These are the activations of a small neural network, seen along a few directions. Each row is one input.
Each table varies a few parts of the input and shows all the possible inputs, shuffled.
Descriptions start from the smaller parts, as in this example, which fits no table here: one of 8 places around a ring, together with either a single point or one of 9 places along a line or (one of 3 separate values, together with one of 4 places along a line).
Shared parts are said once, and a part with two or three values counts as separate values.

Other details of the inputs vary at random and push rows far along two fixed directions, the same in every table; ignore that.

A family of inputs:
r1: [-32,8,-85,-56,20,-10,6,50,63,34,-19,67,17,37,-45]
r2: [-39,20,-69,-45,22,-6,10,58,55,31,-12,67,10,41,-37]
r3: [33,-51,33,16,-22,-50,-10,-25,0,-26,-3,-24,21,-15,-40]
r4: [28,-6,-15,5,-10,-41,12,-12,-1,-8,-4,5,-3,-5,-19]
r5: [19,82,-49,-10,35,30,19,-42,-41,47,29,13,-53,-32,51]
r6: [-49,-82,2,-40,14,16,-1,54,51,-18,-15,-7,87,18,-22]
r7: [4,111,-65,9,-26,56,-26,-48,-12,34,23,-4,-79,-7,73]
r8: [-39,-100,-5,-35,3,-38,0,57,67,-17,-40,29,74,36,-67]
r9: [-25,38,46,18,-38,77,-27,8,-8,6,-9,-22,-49,19,45]
r10: [20,-33,57,26,-17,-34,4,-8,-11,-25,5,-26,10,-2,-32]
r11: [-34,-109,-9,-47,6,-44,-14,54,74,-17,-38,37,71,33,-76]
r12: [23,-35,60,23,-4,-35,7,1,-23,-12,-16,-6,-6,0,-18]
r13: [2,-21,89,41,-68,9,-31,17,-2,-27,-30,-19,-41,31,-20]
r14: [-62,19,-58,-57,46,44,8,48,39,36,1,50,22,19,10]
r15: [-3,110,-46,-8,31,53,6,-8,-21,39,27,8,-31,-13,42]
r16: [-54,-94,0,-45,16,7,0,53,54,-26,-23,1,86,15,-22]
r17: [11,-54,48,32,-67,-29,-44,-13,16,-38,-22,-20,-15,16,-27]
r18: [-48,0,-95,-52,41,22,0,25,49,22,-6,43,47,8,6]
r19: [21,-91,123,54,-84,-27,-35,-15,-9,-51,-22,-49,-25,17,-33]
r20: [-45,-89,9,-22,4,-35,4,63,59,-21,-32,28,69,40,-60]
r21: [11,49,10,12,18,31,8,-8,-38,10,19,-17,-14,-16,41]
r22: [1,-52,62,18,12,-4,11,-10,-32,-35,7,-34,24,-24,15]
r23: [-35,34,-84,-30,6,-5,9,58,58,11,-4,44,33,42,-34]
r24: [40,-84,75,28,-27,-55,8,-18,-18,-41,-6,-39,24,-12,-36]
r25: [71,-13,70,46,-25,-48,6,-66,-53,-14,19,-49,-30,-34,-13]
r26: [2,31,-2,11,34,15,19,-26,-41,16,20,-6,-18,-23,40]
r27: [-21,18,-111,-39,2,-20,-4,38,66,6,-10,49,46,29,-42]
r28: [-8,40,12,14,-39,57,-22,-24,-10,13,7,-29,-55,4,52]
r29: [-45,7,-105,-52,28,20,-1,29,56,7,-2,35,52,9,6]
r30: [21,86,-59,1,35,23,21,-46,-44,43,27,6,-45,-33,55]
r31: [8,42,-5,15,18,21,15,-19,-34,6,32,-20,-7,-18,38]
r32: [27,-32,57,20,-15,-37,6,3,-17,-25,-13,-15,-1,-3,-17]
r33: [58,-7,85,38,-3,-35,12,-38,-65,-1,2,-16,-56,-21,0]
r34: [30,59,9,17,-5,-7,2,-12,-23,12,10,-2,-36,-2,-5]
r35: [14,-77,54,-2,23,-10,-2,-31,-28,-17,0,-20,14,-36,7]
r36: [25,103,-84,8,3,-17,23,-14,-11,23,19,29,-44,-2,14]
r37: [-56,-72,33,-32,30,26,-2,58,27,-9,-32,11,63,15,-10]
r38: [23,22,13,15,-8,-18,7,3,-16,-3,1,-3,-14,6,-11]
r39: [37,89,-105,3,11,-30,11,-41,-10,36,13,37,-38,-13,10]
r40: [18,101,-39,7,26,36,15,-19,-47,29,22,5,-48,-27,58]
r41: [-32,27,31,19,-36,62,-23,2,0,0,4,-22,-40,19,42]
r42: [-62,37,-66,-42,32,50,1,48,48,21,9,26,40,21,1]
r43: [55,-23,73,42,1,-11,-3,-77,-63,-21,30,-66,-7,-62,30]
r44: [16,90,-92,-9,22,24,7,-33,-13,33,34,8,-14,-23,46]
r45: [-4,-37,77,45,-67,-7,-26,9,6,-35,-18,-20,-30,32,-24]
r46: [35,-61,23,14,-17,-62,-2,-26,-2,-34,-9,-15,21,-14,-29]
r47: [36,-13,98,27,25,14,11,-39,-80,0,9,-29,-37,-42,41]
r48: [6,12,2,-2,15,22,5,-15,-15,8,18,-20,7,-24,16]
Each input here is: one of 2 separate values, together with one of 4 places along a line, together with either a single point or one of 5 places along a line.
- The inputs of r22 and r16 match in every part but the place on the line of 4. If r23 is changed in the same way as r22 into r16, which row does it become? => r24
- List by row number the other rows that have the place on the line of 4 and the choice among 2 separate values in common with r2. => r10, r20, r23, r36, r45
- Change only the choice among 2 separate values in r25. List by row number the other rows that result. => r48
- List by row number the other rows that have the place on the line of 4 and the choice among 2 separate values in common with r22. => r14, r26, r31, r41, r42
- Change only the place on the line of 5 in r34. List by row number the other rows that result. => r12, r32, r33, r38
- Change only the place on the line of 4 in r26. List by row number the other rows that result. => r18, r30, r37
- Change only the place on the line of 5 in r3. List by row number the other rows that result. => r11, r27, r39, r46
